Each row below is a small network's average activation on inputs in which a field has the value named, seen along a few directions.
Values that are neighbours, or in one group, have similar rows; names and order tell nothing.
In the rows, 500 means zero.
Strong random noise was added to every row along 8 fixed directions; ignore it. To show where, here is one row again and again, with new noise each time:
[358 453 395 269 644 634 329 674 518 573 545 682 473 454 581 559 526 159
 163 622 385 428 573]
[550 586 553 676 572 441 521 432 475 598 528 472 566 500 452 425 550 455
 566 446 429 477 410]
[325 443 415 467 721 523 299 684 400 553 501 481 472 422 478 512 437 263
 175 502 307 455 529]
[550 415 469 468 533 479 575 539 487 468 668 512 489 458 393 523 451 684
 527 475 668 561 307]
[630 431 508 378 359 507 653 402 674 489 576 624 459 510 560 437 644 503
 705 443 533 485 345]
[529 464 516 660 576 480 566 746 435 451 585 293 464 620 405 455 365 571
 477 552 678 546 526]
[588 582 408 479 544 307 429 598 451 507 737 630 505 289 322 487 396 815
 641 301 680 483 184]
[527 471 470 418 578 655 468 448 676 596 472 768 650 434 509 461 797 439
 476 462 255 459 448]
[706 609 598 544 382 471 704 314 615 614 663 609 546 584 524 435 606 434
 753 549 661 478 312]
[567 473 482 455 421 511 514 727 676 490 483 506 412 602 594 342 577 271
 583 468 418 397 569]


Values of Z:
z8: [451 502 447 467 688 538 377 652 494 586 629 629 626 440 346 521 539 505
 327 525 469 458 414]
z6: [567 302 484 415 455 562 603 543 642 524 548 479 447 566 511 496 550 387
 416 576 442 520 411]
z4: [471 378 403 151 365 434 409 456 484 395 612 639 335 345 441 642 296 510
 511 435 590 530 277]
z9: [578 731 588 586 488 474 433 536 496 664 545 577 703 568 363 474 496 388
 564 615 537 473 439]
z5: [491 502 519 447 461 297 485 365 430 498 564 449 431 356 458 552 327 656
 487 443 554 474 256]
z10: [610 521 535 551 421 536 556 516 636 538 496 402 621 544 350 421 549 650
 680 450 485 555 339]
z7: [485 255 484 542 503 609 576 492 499 364 496 374 507 535 404 493 411 548
 416 480 519 593 522]
z2: [462 386 480 566 468 573 460 502 446 377 416 448 532 470 421 565 432 648
 460 502 532 609 670]
z1: [392 341 448 653 635 653 478 494 478 382 335 360 572 552 466 527 585 729
 383 418 341 593 740]
z3: [502 380 486 475 449 578 578 519 543 381 411 437 603 468 439 516 524 982
 542 480 523 596 446]
Z is arranged as a ring.
Question: A walk along Z starts at z4 and steps to its neighbour z2. Put z6, z5, z10, z1 in the order it reaches them.
Answer: z1, z6, z5, z10
Question: What is the length, in steps, of the shortest route from z9 to z7?
Answer: 3

Values of V:
v6: [459 716 471 507 550 551 359 807 463 473 368 536 555 579 534 511 486 464
 448 595 530 461 788]
v5: [470 372 527 491 399 427 523 298 452 426 467 358 370 449 499 535 368 381
 479 444 454 550 446]
v1: [572 466 496 474 476 610 553 447 562 522 515 581 635 513 443 554 502 633
 454 595 553 552 469]
v3: [552 454 381 321 342 400 384 721 624 459 586 499 365 492 467 382 390 275
 618 321 448 416 401]
v10: [637 370 538 546 460 392 655 528 595 513 620 395 437 586 411 405 505 532
 648 424 478 498 214]
v8: [523 334 576 644 462 689 645 617 583 416 369 291 607 678 432 446 535 666
 512 626 481 630 580]
v4: [508 401 353 354 488 554 380 926 696 381 404 604 392 441 582 388 587 619
 516 362 371 397 671]
v11: [435 433 429 194 421 667 601 546 538 378 613 610 357 607 727 675 460 494
 320 767 890 529 731]
v7: [557 425 559 663 531 403 570 708 485 545 770 249 428 631 350 350 263 302
 495 537 707 461 305]
v9: [465 476 585 578 499 493 580 351 470 552 403 394 519 527 543 478 620 436
 536 512 395 530 515]
v2: [600 535 547 596 406 330 580 580 534 450 497 421 351 580 551 334 518 382
 756 361 487 411 509]
V is arranged as a line.
Question: A walk along V starts at v3 and steps to its neighbour v5. Put v6, v11, v7, v2 in the order it reaches them.
Answer: v6, v11, v7, v2
Question: Which values are neighbours of v10? Give them in the order they are listed.
Answer: v4, v9
